A small network was shown many inputs. Here are its activations along a few directions, one row for each input.
In each table, some parts of the input vary, and every possible input appears once, in random order.
Descriptions start from the smaller parts, as in this example, which fits no table here: values(3) and (point or ring(9) or (line(4) and ring(5))).
Shared parts are said once, and a part with two or three values counts as separate values.

Other details of the inputs shift rows strongly along two fixed directions, in all tables alike. That doesn't count.

Table:
r1: [ -5 -64 -40 108  -6  12  24 -20  81 -46   9  -1  34  41  16]
r2: [-11 -58 -41  90  -1  49  21  -5  85 -23  66 -49  11  50  73]
r3: [  5   7  23 -24  -5  16   8   6   4   8  23 -23 -13  14  12]
r4: [  5  22  12  -8  13  12   1  15  -3  18  24  -6 -25   6  27]
r5: [-11  -4  -2  -4 -22 -31   1   0 -16 -12 -46  37  30 -16 -36]
r6: [ -8  14 -11 -15   9  10 -13  10 -14  19  23 -17 -15 -19  25]
r7: [  4  19   6 -11  13  19   4  14 -12  18  19  -3 -24  18  28]
r8: [-17 -74 -62 107  -4   0   9 -26  67 -50  -3 -10  49  21   2]
r9: [ -7  -1   0 -30  -9  14  -6   1  -7  10  23 -34  -3 -11  10]
r10: [ 10  16  13 -14   9  12   1   6  -1  13  25  -7 -28   5  24]
r11: [ -2   3 -15   3  -3 -24  -9 -10 -25 -10 -46  48  12 -19 -34]
r12: [  1   1  -7 -22  14   5 -13  -4 -15  10  23 -33 -20 -13  11]
r13: [  1   0   1 -25   7   8 -13  -2  -8  12  22 -38  -8 -14   9]
r14: [  0  -3 -13 -25  14  12  -9  -5 -23  10  18 -29 -18  -1  13]
r15: [  1   2   0 -25   0  11 -11  -2  -5  13  24 -31  -9 -20  13]
r16: [ 13  10  23 -19   4  13   3   2   6  12  25 -20 -19   5  15]
r17: [ -2  18  21   6 -10 -18   8  10  -2  -4 -36  40  18   3 -30]
r18: [  4  12  22   1 -14 -18   8   2   0 -10 -35  39  15   3 -33]
r19: [ 14   5  10   3  11 -20   5  -9 -16 -11 -37  35  -4  14 -35]
r20: [ 16   8  16   5  11 -27   2  -9  -7 -11 -33  33  -5   2 -37]
r21: [-11   4  -1 -27 -11  16  -7   7  -7  12  22 -28  -1 -12  17]
r22: [-17 -53 -79 120  10  11  -1 -21  57 -38  -4  17  36  11  16]
r23: [  0  -1 -14 -26   7  16  -8  -5 -21  12  20 -22 -19  -6  17]
r24: [  9  13   8 -16   9  19   4   5 -10  13  20  -4 -27  17  26]
r25: [ -5  -4   1  -3 -10 -31  -6 -10 -14 -16 -47  23  28 -17 -54]
r26: [ 12   7   9 -19  11  18   6   0  -9  10  21 -11 -29  19  19]
r27: [ -2   8 -10 -20   5  10 -13   2 -12  14  25 -19 -18 -20  22]
r28: [-16  10  -3 -22  -7  15  -7  15  -9  18  21 -27   2 -12  19]
r29: [  1   2  -8 -23   6   9 -12  -4 -12  11  25 -25 -21 -18  15]
r30: [ 14  11  15 -17  11  11   2   1  -1  10  25 -14 -31   7  17]
r31: [  7   5  25  -1  -5 -23   8  -4  -2 -13 -36  24  13  10 -43]
r32: [-16   2  -3   0 -18 -31   1   9 -17  -7 -47  37  33 -16 -32]
r33: [ -9  -9   0 -33 -12   9   2   5 -11   9  20 -33  -2  -3  16]
r34: [ -6  11  20 -18  -6  12  14  24  -2  16  19 -14  -6  20  27]
r35: [  4  -2  23 -26  -1   7  14  10  -2   7  19 -30 -10  27  13]
r36: [ 15   8  24   3   4 -25   2  -7  -1 -10 -34  27   7   1 -40]
r37: [  6  21  20  11  -1 -21   2   7   0  -1 -34  43  11  -6 -26]
r38: [ -7  12  -3   8  -6 -29 -12   1 -12  -3 -45  41  26 -32 -37]
r39: [ -1   6  -2   3 -10 -29 -12  -7 -10  -8 -43  40  23 -33 -39]
r40: [ 11  15  22   5  -5 -21   2  -1   2  -6 -33  41   8  -6 -29]
Each input here is: values(2) and line(4) and line(5).
Question: Changing only the values(2) part turns r5 into r2. The same change can be made to r29. Which row results?
Answer: r30
Question: Start at r32 and move only the line(4) part, one step at a time. The first step leads to r5. Which rows follow, in order?
Answer: r33, r8

Table:
r41: [  6  -6  -5  23  14  -9   7  -5   2  -4 -15  17  -1  11  -6]
r42: [  1 -11 -14   5   1  -6 -15 -17   1  -8 -11  -1  10 -23 -23]
r43: [  7  43  29 -37  -2 -28  -8  10 -39  10 -34  43 -11 -18 -32]
r44: [-17 -17 -30  22  -8  -2  -5  -5   0 -12 -21  13  27  -7 -14]
r45: [ 15  32  32 -41  10 -25  -3   2 -45  11 -42  36  -9  -1 -36]
r46: [  0  -8 -13   4   2  -9 -16 -19  -1  -9 -12  -2  10 -23 -20]
r47: [  1 -18  -5 -10   4  42  10   4  20   9  71 -60 -34  28  65]
r48: [  4  20  16 -51  -3 -36 -17  -2 -43   7 -35  20  -2 -42 -44]
r49: [  8  34  37 -43 -14 -23   2  13 -32  15 -37  38   5 -21 -32]
r50: [ -3 -17 -20  15   2 -12 -10 -16   6  -9  -9  -1  10 -25 -16]
r51: [  5 -28 -16  42  -6  -1   9 -16  29 -27  -2  11   8  22   2]
r52: [ -1 -23 -28  34   1 -15 -15 -21  15 -21 -11   3  17 -20 -16]
r53: [  6 -25 -23  57  17  12   5 -13  31 -17   1   4   7  25   6]
r54: [ -4 -14 -10   8   4  47   3  14  37  18  78 -63 -18  13  79]
r55: [  4 -13 -13   6  25  39   3   7  18  15  66 -58 -33  27  66]
r56: [  4 -23 -10  34  -4   5  10 -18  26 -24  -5  10   8  22  -2]
r57: [ -9 -38 -21  74   1   5  15  -7  57 -26   9 -12  24  25   8]
r58: [ -4  -9 -21  54   5  -6   1  -4  29 -19  -8  27   7   1  -2]
r59: [  1 -32 -18  47  -5  -2  16 -16  32 -26  -7  15  10  19  -3]
r60: [  8  -9   4   5  -8  -4  13  -9   3 -13 -12  17   0  12 -14]
r61: [ -5 -12 -25  61   5  -1   4  -7  34 -17  -4  23   8   3   1]
r62: [  6  53  36 -84   7  26  -4  26 -43  47  45 -34 -51  -9  32]
r63: [-14  21   7 -50 -13 -29  -6  11 -54  14 -41  28   9 -29 -33]
r64: [-18 -12 -26   8  -8 -11  -5   3  -9  -6 -15   9  18 -13  -5]
r65: [  8  -9   5   4  -7   0   9 -10   5 -13 -13  16   1  15 -15]
r66: [  6  45  48 -93  -4  24  -6  26 -38  48  39 -39 -33  -8  37]
r67: [ -1 -10   6  28  -4  -7   8  -2  22 -17 -18   9  22  15 -25]
r68: [ 11   1   1  12  13 -13   0  -4  -7  -5 -17  19  -2  11  -8]
r69: [  5  31  47 -46  -8 -28   2  10 -32   6 -39  22   6  -2 -45]
r70: [  1 -10 -15   7   0  -9 -10 -15   0  -8 -10  -1   9 -26 -21]
r71: [  6  30  45 -45 -10 -29   8  13 -33   8 -37  23   4  -5 -46]
r72: [-17   5 -13 -50   1  47  -4  19 -21  36  71 -77 -26  -2  66]
r73: [-11  24  10 -52 -12 -24 -11   7 -54  10 -43  26  12 -25 -34]
r74: [  5 -18 -19  18  26  56   8   3  27  16  80 -72 -32  33  76]
r75: [ -11   38   20 -109   -4   20  -15   29  -67   51   44  -56  -35  -17
   42]
r76: [ -1  -1 -14  45   4   0  -2  -9  23 -17 -12  26   8   3  -7]
r77: [  0  20   6 -30  12  50  -5  15   1  31  70 -55 -42  10  58]
r78: [ -6 -28 -12  57  -1  -6  11  -3  44 -26  -3   0  23  19  -4]
r79: [  3   5   8   9  -9 -11   0   3   6  -2 -14  21  14  -6  -3]
r80: [  8  33  39 -45 -13 -20  -2  12 -31  15 -38  38   6 -18 -34]
r81: [ -1 -14   1  38  -4 -14   7  -3  26 -21 -14   7  22  16 -14]
r82: [ -6 -31 -25  70  -5   7  10  -7  52 -18   5   8  25   7  17]
Question: Changing only one part turns r56 into r65. The same change can be made to r69. Which row results?
Answer: r67
Question: Changing only one part turns r62 into r77. The same change can be made to r74. Which row results?
Answer: r53
Question: What do these inputs look like to the network?
Answer: ring(6) and (values(2) or ring(5))
Question: List by row number the other rows that have the ring(6) part in common with r68.
Answer: r43, r51, r52, r75, r79, r81
Question: Change only the ring(5) part in r58. List by row number the other rows that result.
Answer: r47, r54, r55, r78
Question: Change only the values(2) part in r73. List by row number the other rows that result.
Answer: r46

Table:
r83: [-25 -17 -33  47 -21 -24 -10   3  21 -12 -43  49  58 -33 -19]
r84: [ -1 -22  -3  48 -16 -19  30 -13  21 -33 -42  58  13  34 -25]
r85: [  7 -37  -6  17 -24  51  22 -17  56  -8  68 -33 -19  13  66]
r86: [  6   4  -1  60   3  -5   0  -3  24 -29 -42  55  23  14 -34]
r87: [ -12   23   40 -121  -22   -8  -22   18  -62   29   21  -62  -18  -28
    0]
r88: [-37 -28 -58  74  13  22   8  12  30  -6  14 -14  32  22  47]
r89: [  19   40   44 -111   16   19  -21   -8  -59   40   22  -40  -47  -14
  -12]
r90: [  7  19  41 -54 -14 -43  21   9 -53   2 -65  29  16  15 -54]
r91: [ -6  -5  -5  43 -42  -5   1 -11  46 -22 -36  49  50 -28 -36]
r92: [  8  -7   7  57   7 -34  13  -3  35 -34 -33  53   9   9 -28]
r93: [  6  33  37 -45  12 -43 -22  -6 -32   7 -46  11   3 -49 -75]
r94: [  1 -15   6  57  19 -37  10   8  31 -17 -33  10  35   4 -42]
r95: [-22 -37 -53  42 -19 -34  -6  -7  -1 -29 -40  43  31 -24 -28]
r96: [  5  54  33 -90  21  21 -16  31 -72  54  20 -16 -47  -7  38]
r97: [ -4  17  22 -59 -12 -37  -9 -11 -56  -5 -54  16  12 -10 -64]
r98: [ 13 -35 -59  28  24  51 -10 -26  17  -1  59 -37 -40  18  58]
r99: [ 14  10  48 -63 -32 -45   8   5 -40  -4 -55  29  28 -21 -55]
r100: [-23  -7 -20  38  -3  57  14  19  39   7  54 -48   3  33  56]
r101: [ 14 -21 -42  37  27  34 -11 -23  35   1  64 -50 -38 -19  52]
r102: [ 11 -15  11  -7  23  34  11   7  11  21  52 -58 -25  44  38]
r103: [  3   7  -9  50  13  39  -5   6  54   5  72 -42 -14  13  57]
r104: [ 15  67  43 -81  13  -5 -23  22 -56  57  26 -14 -46 -34  31]
r105: [-13 -14 -45 -14  12  40   3   1 -22  12  55 -45 -28  13  54]
r106: [ 13 -14   1  46   1 -28  13 -13  34 -37 -40  56  10  33 -24]
Question: What do these inputs look like to the network?
Answer: line(4) and ring(6)
Question: Changing only the ring(6) part turns r95 into r87. The same change can be made to r101. Which row results?
Answer: r93
Question: Change only the ring(6) part in r100. List by row number the other rows that result.
Answer: r84, r88, r90, r97, r105
Question: Change only the line(4) part in r92. List by row number the other rows that result.
Answer: r84, r85, r106
Question: Change only the line(4) part in r91. List by row number the other rows that result.
Answer: r86, r100, r103
